A small network was trained on invented records. Each row is its activation on one of them, seen along a few directions.
After each row come some of the record's fields: J, Y, G, K.
The largest differences between rows may come from other fields.
Strong random noise was added to every row along 17 fixed directions; ignore it. To show where, here is one row again and again, with new noise each time:
[ 216 -275  350   28    7   13  250  105    9  252   76   49  135  429
 -320  -36 -141  -17  115   71 -193  -55 -218  297  178 -117  166   44
  -11  344]
[ -92  121 -382  112 -359  227   64   28 -206 -121   65  205  163 -223
  113  527 -411 -323   25 -221 -144   98  191 -176   97   14  151  -70
  118 -187]
[ 248   81 -293 -200 -463  -57  -31   67  142 -458  146 -203 -155   35
 -357  376  294  345  145 -546  147  -58  365  -17   25  261  121   63
 -181  -21]
[-182  -64   -1   -6   -1   63  186   42 -203  -13  -68  339   42  398
  -41   69 -265   -8  164  256 -219   32  105  179   83   94  165    1
  406  146]
[  71  175 -128 -319  367 -195  -33 -473 -110  144 -442   53  179  243
  617   60  116  211 -316  333 -296  -75  516  248  212 -130 -335   93
  -11  101]
[ -14  125 -153   78 -191  183 -211  -74  -90  202  274  138   82   46
 -130  -29 -372 -154   77 -282 -224   72  332   55 -228 -111  364   73
 -314  164]
[ 244  -56  -18   72  107  -81  150 -219  -85  -17 -120  -18  109  -46
  -41 -278 -106  295 -152 -119  -37  192  192  350  265 -280   11   -7
  117   12]
[ 150   28   51  129 -212  272 -201  283  -26  169   76 -147  107 -239
  -29  729   64 -522   42 -239 -435  141  -98 -448   99 -237   42  -25
 -345  -25]
[ 383 -139  382 -470  136   -2   93  155 -165  577   92  246   20  399
 -140  353   35 -250 -167  120 -254 -250   39  322 -132  247  248  -69
  135  409]
[-130  403  -56  -93 -137 -200   24 -109   84 -224 -292  294    2  434
 -294 -342 -231  138 -106 -314  309  370  338  104  114   29  227  212
  -20  161]
[  91  136   99  -75 -208  335   29  140   -3    7   86  219   32 -396
 -230  -75 -218 -171 -409 -316   69  492 -195    6  194  -82  232   52
  266   -4]
[ 135 -316  -43 -122  -36   -7  289   70   53  -44   43  -96  -33  -82
 -149 -148   69  106  122  106   34 -263 -422  279  184   40 -371  -10
  -58   12]
[ -84  -63  -67   76  161 -311 -195  288  -96  340   -6 -204  146  -38
  236  -89 -371  147 -129  165   51  -28   14 -142 -287  -45  326  -51
   76 -207]
[ 227 -136   33  201  381 -143  312   15 -295 -452 -587 -150   20   70
 -137  454   33   26  209  133  217    2 -279  175  426 -140 -186 -172
  133 -252]
[ 465  -61  242  136  304 -524  262  447  -40  172 -327 -185  113  528
 -378 -212 -337  418   16  103  425  -68 -333  155 -125  -99  485   83
 -274  168]
[ 132 -581  317  361  218  249 -111   68 -165  -47  205 -313  189 -402
 -474   28  183  431 -228 -144  241  207 -150  136  190   85  193   12
   88 -152]
[  11  -13  353  278  139 -156  178 -237  -71 -356 -304  -78 -173   -6
 -422   57  582   15  274    9  101 -102   27  -47  298  -94 -182   -8
  -41  -14]
[ 350   11  564  226 -143  104   47 -155    6  533  171 -110  139 -571
  -77  268  370 -357 -331  127  -99 -165 -295 -311  255 -262  211  100
 -205  153]
[ 501  133    8 -198   65  244  129   26 -237  515 -151  328  177 -177
  131  383  240   47 -516  480  -71 -215 -139 -104   74  209  -20  354
 -488  438]

[ 292 -447 -226   78  305  115 -149  212 -281   94  -62 -169  206 -146
  115  306  -77  404 -195  125   56  354  -49  210  232   24   37  -72
  205 -180]	(J j6; Y y2; G g1; K k2)
[-227   32  -34 -327  228  -70 -102 -316   58 -199  -40    7  -29  301
  -56 -339 -256 -339  107 -508  156   13  253  527  -42    7 -380 -180
 -147 -155]	(J j6; Y y2; G g1; K k1)
[ 357   94    5   14 -118  373  -22  350   64 -121 -249  -71  231  -42
 -121  720  227  117 -303 -138   26  332 -116 -448  172  148  170  345
 -502  194]	(J j3; Y y2; G g3; K k1)
[  71  431  499 -156   14 -293  -99  106  284   -3  -95 -150 -238   -6
 -181 -162  485  224 -282  -33  312  -60   92 -374 -331  133  495  209
  -16  104]	(J j3; Y y1; G g1; K k1)
[ 127 -160 -409 -271  -32 -191 -488  275   -1  530  325  -17 -248   48
  204 -266  370  495   23  125 -421   48  539   -7 -446  151 -112   -4
 -123  161]	(J j2; Y y2; G g1; K k2)
[ 142   61  493  319  -93  -98  379  -38  132  271   60   83  169 -125
  -32  -13  143 -183 -190   93  -21 -150 -162 -355   83 -194   90   51
 -126  163]	(J j2; Y y2; G g1; K k2)
[-623 -226  117  207  -18 -302 -274 -440   44 -100  206 -289  -79  141
  -49 -125   -7 -453  632 -215  152 -404  313  125 -105   26  -48 -312
   83 -366]	(J j3; Y y2; G g1; K k1)
[-471   36  236  -45  430  345 -100  -78   13 -219  -92  -22  137  -37
  393   94 -201   51 -292  457 -180    9 -274  -39  -85    8   13   55
  394  -70]	(J j4; Y y1; G g3; K k1)
[ 256  -35  300 -486  398 -330 -363  394  182   44 -208 -276 -328    9
 -318 -125  356  221 -293 -149  384  340 -307  145 -113  146   24 -135
  344  -97]	(J j5; Y y2; G g3; K k1)
[ 251  182   49  223  -20  253  -51  448 -248    8  -50  154 -280 -296
 -289  142  277 -100  114  157  -34  243 -281 -348  -22  -62  181   88
 -174   49]	(J j6; Y y2; G g1; K k2)
[  41   50 -282   44  192  134  -89 -143 -146 -279 -300   28  -65 -180
 -171 -179  -99   38   81 -130  400  193 -117  189    5    4  -64   96
 -379  -87]	(J j3; Y y2; G g3; K k2)
[-431   53 -197   41  231  -43 -382   18 -319 -197 -139  126 -307 -137
 -131 -265  189  162   69   55  236  190  375  -18 -250  323  -15  -47
  313 -335]	(J j3; Y y1; G g1; K k1)
[ -41 -127  152 -155   75 -336 -422  502  186  206  113 -452 -270 -156
 -193 -532  183  216 -148 -282   22  268 -105  -89 -147 -125  -24 -198
  269 -239]	(J j4; Y y2; G g2; K k2)
[ 101  176 -260 -191 -276  232   98  -65  357 -542   28   30  -35 -229
   92   42  216  180 -239 -327  101  263  -95 -102  241   19 -456   98
 -110  -66]	(J j2; Y y3; G g1; K k2)
[  78 -189   72  249 -182   33  -87 -140 -103  206  252 -179  -54 -681
  121  233  343 -356  101  103   63 -189 -192 -254  127  -88  -42 -134
   18 -253]	(J j1; Y y3; G g1; K k2)
[  45 -124  400  142    9   59  280 -544  -42  -30   54   63   81 -276
 -123  -99  530  -52  -98  -29  -47 -206  205  133  318  -41 -271    5
   69   50]	(J j6; Y y3; G g2; K k2)
[ 323  161  113  -84  -22 -159 -217  298  -52  112   50 -171 -218  -34
 -208  378  120  -28   54 -278  -37    1  171 -172 -361   14  559 -114
   29  -19]	(J j5; Y y1; G g3; K k2)
[ -49   74  230  -68  445  392 -234  385 -119  -99 -240   18 -325 -287
  130  -27  633  149  -41  428 -604  375 -162 -305 -194 -130 -267   43
  138   63]	(J j2; Y y3; G g2; K k1)
[  51  111 -132  -78 -241   11  -84 -205   35   -2 -117  -65  186  121
  297  280  -63   71 -173  161  145  164   82   70  522  -31  113  226
   80    7]	(J j1; Y y1; G g1; K k1)
[  50 -153 -341   -5 -192  258  -48  368 -222  268   36  395    8 -152
 -112   56  140  222 -226  243  -54  251  -40 -146  116  337 -201  216
 -109  163]	(J j2; Y y1; G g3; K k2)
[  42 -213 -390  178 -125  -90   51  233  -90 -182  -33 -128  207    4
 -337  -37 -496   80   73 -412  587  191 -212  132  110  111  -57  -19
 -263 -288]	(J j6; Y y3; G g3; K k2)
[-120  239   -2 -194  -91 -197 -330 -182   10  115  124 -160 -119  -97
   30  -38   52  -24 -126  -24  332 -153  161    6 -170  149  270  -28
  109 -112]	(J j4; Y y3; G g3; K k1)
[ 197 -157  179   77    0 -233 -208   45 -269  321  -35  164 -298  100
 -546 -217  130  -30   80  -17  247  408    5  355  331  -60  217 -210
  580   40]	(J j2; Y y3; G g3; K k2)
[-312 -162  298  291 -230  226  221  278   17  139  157  156  132 -171
 -173  105   68 -231  -18  162 -240 -179 -241 -485    4  130  -39   85
   68   47]	(J j3; Y y1; G g2; K k1)
[ 491 -303 -168 -112   57 -392  -22  320   10  281  372 -321 -184  169
   31 -258   35  732  169   87 -139 -231  220  290 -435  -20  322 -176
  101   64]	(J j2; Y y2; G g1; K k2)
[ 153  173  -30 -279   46 -346  -46 -334  -29  153 -187 -149 -162 -272
  404  -78  136 -119 -110  106   59 -102  180  238  125 -190   35 -170
  424 -228]	(J j3; Y y1; G g1; K k1)
[ 189 -198 -112  112 -429 -237  159 -310    3  176  357 -135  -84 -232
  173   73  -69  -14  227  245   97 -192 -168  275  414 -210  225 -234
  577 -137]	(J j2; Y y2; G g1; K k2)
[ -55  -10  498  -17  453  225  -48 -596    3 -210  -15 -267   31 -357
  -30 -154 -144 -332 -192 -105  371  -35 -392  413  121 -260  121 -171
   86 -235]	(J j3; Y y2; G g3; K k2)
[ 403  162   27 -238 -177  446  120 -202  107 -419  199 -171   41   51
  114  615 -177   13  -96 -125  112  -99 -246  296  199   -5  271   45
  -83   63]	(J j2; Y y2; G g1; K k1)
[  66  138 -318 -165 -192  467 -129  -48 -194 -293  225  233 -186 -286
    4  100  -17  211 -208   86  153  341  -21  226  235  201  148   54
  448  -22]	(J j4; Y y3; G g1; K k1)
[-315 -215  693   -4  292 -391   57   98  337  210 -192 -332  179  377
    6 -182   68 -318   73  102  -55 -208 -383 -157  -43 -203 -190  -91
    9  -25]	(J j3; Y y3; G g2; K k2)
[ 103  -94 -417  141  575  148   32  160 -190 -257 -269    8  205  -30
  271  -87 -219  656 -172  231  -23  107   66   31 -277    6 -216  116
 -328  -75]	(J j6; Y y2; G g1; K k2)
[ 460  -46  143   17   42 -170  561  127  -20  189 -130  -15  -95  120
  123  191  368  -71  260  469 -441 -539 -305  -31  143 -234 -367  -44
 -173  289]	(J j4; Y y2; G g1; K k1)
[ -39  -12  268 -454 -239   29   29  144  460  449  118   27  345  -81
   75   67  413  -94 -802 -375 -287 -112  178 -462   -2  295 -562  274
 -453  302]	(J j4; Y y1; G g2; K k2)
[-320 -489   59  191  -98 -165  106   79   67   45   19  -21  310  135
 -119  -16  -45   26  -32 -169  170  174   45  -51  284  189 -128  -79
  279 -197]	(J j3; Y y2; G g1; K k2)
[ 249  140  155    8  226   52 -129   57 -133  -13  -17 -314  205    5
  267  331   35  397 -345  104   27 -122  251 -122 -212   31  446  160
 -182    4]	(J j4; Y y3; G g2; K k2)

Here are new rows. What are their fields?
[ -52  -48   56  167 -106  198  -18 -312 -159  -19  -40  160  212  -63
 -134  655  197 -237  -69 -176  -61   96  399 -158  250  174   89   -3
    9   46]	(J j3; Y y2; G g3; K k1)
[  89  232 -314 -188   95   62 -303   65   26 -323  -98 -293 -162 -328
  -13   84  -86   49  -30 -220  335  170 -201   -2 -204  -49   48  -43
 -211 -287]	(J j3; Y y3; G g3; K k2)
[ 418  -18   -2  114   -1  167   -9 -157 -149  -31  294 -140 -199 -443
  -96  -13  241  443    0  162   12  -63   63  194  -73  -81  470  -13
  170   32]	(J j3; Y y2; G g1; K k1)
[ 140 -250  -32 -203  398 -136 -164  420 -123   37 -195 -233    8  387
  -42  180  -41  180    5 -147 -259   60  171  170 -185   62 -173 -151
  -39  -20]	(J j4; Y y1; G g2; K k1)
[  26   70 -257   16  186  128  -61 -208 -171 -404   99 -147 -401 -636
  -90 -387  196  234  149   90  425 -305 -197  247 -260  109 -155  -31
 -139 -230]	(J j4; Y y2; G g1; K k1)
[-257 -120  247  216  -48  -24  211  272  114 -491 -300  -30  205  446
 -257  239  -86   42   41 -415  -54  475   88 -188  379  -22  -13  -23
  371 -163]	(J j5; Y y1; G g3; K k2)
[ -86   -7  276   58 -461 -288  235 -102  270   98  189   81  118  245
  -23   56  717  329 -173 -157 -356 -123  776 -442  194  185  -96  165
  198  273]	(J j4; Y y2; G g1; K k2)
[ 116   -1  -39  -98 -144  154 -155  153   19 -400  -29  -85 -470 -348
 -355  192  481  -68  239  -72  343  275 -479    5  271  110  -49  -63
  248 -181]	(J j5; Y y2; G g1; K k2)
[-132  309  265  165  -43  462  197  -75  217 -398   79   62  -32 -174
 -164  -34  -24 -254   97 -304 -392  122  -40 -274 -174 -309   67   64
 -238  135]	(J j3; Y y2; G g3; K k1)
[ 148 -492 -163  -83 -214 -248  115  373  -59  421  394   54  -24  145
 -340 -449  -77  343   67 -100   40 -154  123  366 -135  320   -7  -60
  177  120]	(J j4; Y y1; G g1; K k1)
[ 187  241  174  159 -230  262  -93  399  116   -6  -35 -129   43 -725
 -253  497  347 -280 -481 -458   26  280 -223 -775   17  -18   53   98
 -312 -105]	(J j4; Y y1; G g3; K k1)
[ 185  272  -43  236  288   18  459  221  -33 -172 -337  161   88  319
  138 -586 -427  312  -11  368  -19   76 -376   35   11 -400  -98  248
 -372  243]	(J j4; Y y3; G g1; K k2)
[-211 -317  258 -199  242 -105   30  404  115  310  -83   76  -30  352
 -289 -297  -75 -307  117  -66 -215   34 -275  102 -186   66 -290 -119
  -27  108]	(J j3; Y y1; G g3; K k1)
[-456  -59  438  229  263  219 -102  132  -32  139  215  108  -84 -297
 -116 -419 -232 -383    5 -108 -408  119  -64 -172 -423 -257   74 -242
  295 -106]	(J j2; Y y1; G g2; K k2)
[-156  -89 -132 -288 -244  130  160  155  401 -257  235  115  184  589
  124 -350  -89  674 -214  -53  -12  125  144   89  -33  352 -152  324
  -57  266]	(J j2; Y y3; G g1; K k2)
[-215  283 -195  106 -222 -292   36  122    0   -9 -174  312  -99  -81
 -137 -327   95  130 -113 -231   86  316  537 -368 -156  175   68   37
  253  -71]	(J j3; Y y2; G g3; K k1)
[  40  -81   14  -59 -333 -190  404  154  182  124  102   21  152  -51
  195   13  -95   59 -181   58  -70  -84  -95 -145  177  -12   25  -36
  414  -70]	(J j3; Y y1; G g1; K k2)
[  67   32  117   81  285 -186 -412  268 -146  338 -140 -248  -31   11
  229  225  168  146 -150  412  -61  196  -20 -229   12 -118  266    9
  155  -45]	(J j4; Y y2; G g1; K k1)
